Each row below holds a small network's activations on one input, seen along a few directions.
Each table varies a few parts of the input and shows all the possible inputs, shuffled.
Descriptions start from the smaller parts, as in this example, which fits no table here: one of 5 places around a ring, together with either a single point or (one of 2 separate values, together with one of 4 places along a line) or one of 11 places along a line.
Shared parts are said once, and a part with two or three values counts as separate values.
In the rows, 128 means zero.

Other details of the inputs vary at random and push rows far along two fixed directions, the same in every table; ignore that.

Rows:
r1: [140 133 107 123 147 118 112 138 153 128 125 147 132]
r2: [135 144 113 113 146 118 104 146 159 120 130 152 148]
r3: [137 119 129 132 126 129 129 139 108 119 126 102 106]
r4: [127 125 125 121 124 119 131 121 131 139 134 126 125]
r5: [128 123 110 115 142 121 125 132 164 128 121 164 150]
r6: [133 123 135 136 119 133 131 134  91 115 130  92 104]
r7: [130 115 126 131 118 121 141 135 125 117 121 121 123]
r8: [138 112 135 130 128 130 128 131 100 124 124 102 107]
r9: [136 180 126 182 150 162 129  70 119 152 135 161 161]
r10: [127 123 116 118 129 112 139 133 139 119 128 135 134]
r11: [122 117 138 124 121 121 139 126 105 137 129 101 108]
r12: [135 132 105 118 142 117 120 144 169 120 127 157 138]
r13: [125 112 133 125 119 125 148 124 103 121 127 107 122]
r14: [123 118 139 138 105 133 147 131  97 109 128 102 114]
r15: [129 113 131 123 116 121 130 129 127 136 127 119 116]
r16: [124 119 126 118 132 118 124 134 143 140 121 135 122]
r17: [138 124 130 135 125 124 136 128  94 122 131  91 106]
r18: [123 113 136 119 123 136 132 129 104 117 127 110 119]
r19: [120 112 136 123 114 133 142 131 107 114 127 112 123]
r20: [129 119 127 123 135 136 127 127 127 126 124 132 130]
r21: [116 117 144 125 113 131 135 131 104 130 128 102 107]
r22: [122 116 138 137 112 123 145 123 105 134 135  96 110]
r23: [132 130 132 125 118 122 128 146 122 109 129 113 129]
r24: [128 211 137 229 133 185 128  51 122 166 145 169 165]
r25: [121 122 125 112 121 122 123 132 142 131 133 136 127]
r26: [132 182 142 193 135 172 128  72 114 162 128 148 141]
r27: [127 127 135 117 131 133 121 132 123 120 127 128 142]
r28: [130 122 132 133 112 128 139 138 103 109 130  99 110]
r29: [146 176 136 210 123 165 141  81  94 141 131 124 133]
r30: [125 136 117 112 132 116 120 144 163 114 127 159 156]
r31: [120 132 140 120 123 126 121 135 128 133 127 125 132]
r32: [123 140 126 103 140 121 107 136 162 136 125 156 148]
r33: [131 113 122 114 138 125 124 132 135 127 121 136 131]
r34: [136 137 105 120 142 111 126 134 156 123 131 148 139]
r35: [122 115 147 136 113 135 139 128 100 135 124  98 102]
r36: [133 136 119 105 149 121 104 143 154 122 129 153 148]
r37: [119 126 129 108 131 125 120 132 139 133 125 135 123]
r38: [130 117 137 124 126 134 127 132  97 117 130 102 109]
r39: [126 114 133 122 115 127 131 131 128 134 129 120 115]
r40: [128 129 121 115 141 121 116 128 157 144 119 151 131]
r41: [135 129 111 113 155 125 109 136 160 128 127 159 138]
r42: [120 113 132 129 117 125 134 135 132 132 130 118 116]
r43: [125 110 141 136 112 139 147 127  98 119 123 104 116]
r44: [122 120 138 117 118 129 133 138 119 114 126 121 139]
r45: [125 132 115 102 147 112 118 127 161 143 126 153 136]
r46: [124 123 113 119 136 113 119 136 172 139 128 155 138]
r47: [124 120 146 120 105 126 129 134 111 127 132 104 122]
r48: [135 123 118 111 146 117 121 131 131 127 131 131 127]
r49: [120 129 137 127 117 124 124 135 135 129 134 124 135]
r50: [128 130 109 119 137 120 127 138 169 120 124 165 146]
Description of these inputs: one of 5 places along a line, together with either one of 4 places along a line or one of 6 places around a ring.
The inputs of r25 and r4 match in every part but the place on the line of 5. If r21 is changed in the same way as r25 into r4, which row does it become?
> r11
The inputs of r30 and r14 match in every part but the place on the line of 5. If r36 is changed in the same way as r30 into r14, which row does it become?
> r38
Start at r44 and move only the place on the line of 5, one step at a time. The first step leads to r19. Which rows follow, in order?
> r43, r5, r13
Change only the place on the ring of 6 in r33. List by row number the other rows that result.
> r1, r5, r7, r8, r29

Rows:
r51: [116  84 159 110  95 126 133 142  87 144 129  66  69]
r52: [136  63 107  16 154  71 101 211 142  75 124 107 114]
r53: [125  83 106  95 114  77 156 164 128 109 133  88  93]
r54: [144 191 108 185 132 152 120 112 156 106 139 177 185]
r55: [140 186  90 187 154 155 130  95 191 122 130 223 198]
r56: [144 145 146 182 135 173 151  76  32 125 121  89 117]
r57: [116 132 153 170 118 171 157  72  93 152 128 134 139]
r58: [111  90 158  50 100  98 116 196 113  94 125  77 108]
r59: [124 176 103  81 192 122  68 126 227 151 134 239 203]
r60: [150 145 126 176 122 126 146 103 105 138 129 112 118]
r61: [114  56 164  89  74  95 157 157  78 132 120  33  64]
r62: [101 102 106  77 129  99 121 163 217 121 122 200 167]
r63: [136  89  95  25 143  70  94 224 178  66 128 129 136]
r64: [126 123 183 180  98 165 137 102  46 160 122  50  75]
r65: [125 202 134 189 165 189 115  34 126 179 132 193 186]
r66: [147 105 141 146 125 134 129 143  76 123 115  66  75]
r67: [106 100 174 121  60 128 150 160  72  95 126  59 102]
r68: [110 106 113  71 136  96 109 152 192 147 131 153 119]
r69: [116 189 135 205 121 155 144  56 131 183 146 155 154]
r70: [142 118  75  76 171  91  93 167 213 124 124 184 130]
r71: [147 178 149 239 112 177 154  61  45 143 139  81  94]
r72: [140 152  92 145 168 146 136  99 169 128 118 201 171]
The inputs of r66 and r64 match in every part but one. If r56 is changed in the same way as r66 into r64, which row does it become?
> r65
What is each input in this table made of?
> one of 2 separate values, together with either one of 5 places along a line or one of 6 places around a ring
Change only the place on the line of 5 in r70. List by row number the other rows that result.
> r53, r60, r66, r71

Rows:
r73: [155 196 109 172 149 154  80 135 164 116 129 169 153]
r74: [140 186 155 171 127 148 118  97 136 134 133 165 214]
r75: [152 173 120 147 181 160  71 106 158 171 128 177 126]
r76: [ 94  68 141  78  91 123 146 136 102 108 146 102 125]
r77: [143 204 115 209 117 142 145  80  87 117 159 118 151]
r78: [114  95 149 112 121 157 163 119  50 103 125  71  95]
r79: [106  59 138  64 108  96 106 177 173 151 101 109  83]
r80: [140 109  97  46 170  82  86 190 149  97 140 115 105]
r81: [166 182 159 214 126 179 127  81  80 132 113 131 179]
r82: [162 122  95  96 171 110  82 178 147  96 128 130 103]
r83: [126  62 102  50 153 115 125 178 155  84 106 149 108]
r84: [159 191  88 192 165 137 132  92 115 120 151 137 146]
r85: [118 132  84 106 174  98 129 102 207 192 128 198 140]
r86: [150 181 107 220 143 148 173  48 102 156 144 129 127]
r87: [128 111 159  96 135 132 109 136  75 151 137  61  71]
r88: [158 177  65 162 156 116 106 150 212  99 128 202 173]
r89: [101 168 157 151 122 140 114  60 133 204 140 146 133]
r90: [106 175 147 159 115 177 149  71  92 130 140 148 161]
r91: [165  90  88 121 139  92 135 179 104  71 125  82  80]
r92: [107 150 163 144 102 145 143 134 101 103 120 123 160]
r93: [121 115  98  47 183  97 114 160 162 107 113 165 155]
r94: [129  56 131 123 123 151 143 132  86 104 125 101  95]
r95: [ 94  73 117  55 105  63 149 147 163 159 129 126 102]
r96: [135 120  79 125 172 107 122 113 210 182 112 207 130]
r97: [112  48 113  70 112 119 124 185 173  90 115 144 128]
r98: [ 99 176 183 205  95 168 127  65 121 200 135 128 135]
r99: [162 111 125 204 107 136 185  95  54 120 123  66  67]
r100: [129 129 120  82 144 122  70 175 201 142 116 163 126]
r101: [109  99 146  96 143 116 118 110 124 185 125  97  84]
r102: [110 124 180 131  86 142 166 111  13 101 123  46 112]
r103: [135 158 141 189 158 166 107  59 131 204 118 154 112]
r104: [118 141 103 144 168 165 122  80 152 147 147 189 172]
r105: [132  90 128  28 132  72 115 169 139 104 126 119 166]
r106: [149 150  93 185 119 126 154 115 175 126 119 162 139]
r107: [108 120 202 141  64 151 125 145  53 141 139  32  78]
r108: [142 120 113 106 172 128 119 142 129 102 101 157 137]
r109: [ 97 121 163 129  84 158 156 139 107  98 129 117 137]
r110: [122 149  91 137 121  91 145 137 227 127 139 196 167]
r111: [112 120 179  98  93 126 114 133  65 148 143  53  80]
r112: [ 92  80 130  87  91  79 149 161 183 153 125 136 114]
r113: [129 111 177 161  86 160 161 137  27  86  96  53 100]
r114: [133 189  97  97 161 105  77 142 188 123 155 186 170]
r115: [119 114 125 114 121 151 132 151 153  94 106 163 141]
r116: [166  81 140 105 143 118 129 147  70 103 106  78 118]
r117: [149  83 137  65 148  99 129 151  80 110 120  75 132]
r118: [130 174  92 158 128 107 156  83 175 144 149 176 159]
r119: [136 220 159 219 107 176 111 102  96 128 154 120 153]
r120: [ 95 111 145 138  94 151 137 129 144 116 145 152 161]
r121: [128 120 139 158  73 110 159 168  82  74 144  51 106]
r122: [117  65 114  92 103  89 147 169 177 149 103 130  94]
What is each input in this table made of?
> one of 5 places around a ring, together with either one of 4 places along a line or one of 6 places around a ring
The inputs of r122 and r95 match in every part but the place on the ring of 5. If r97 is changed in the same way as r122 into r95, which row does it become?
> r76
Change only the place on the ring of 6 in r73. List by row number the other rows that result.
> r79, r88, r100, r106, r122
Start at r120 and move only the place on the line of 4, one step at a time. The first step leads to r109. Which rows follow, in order?
> r92, r74
Change only the place on the ring of 5 in r116. List by row number the other rows that result.
> r74, r81, r105, r117
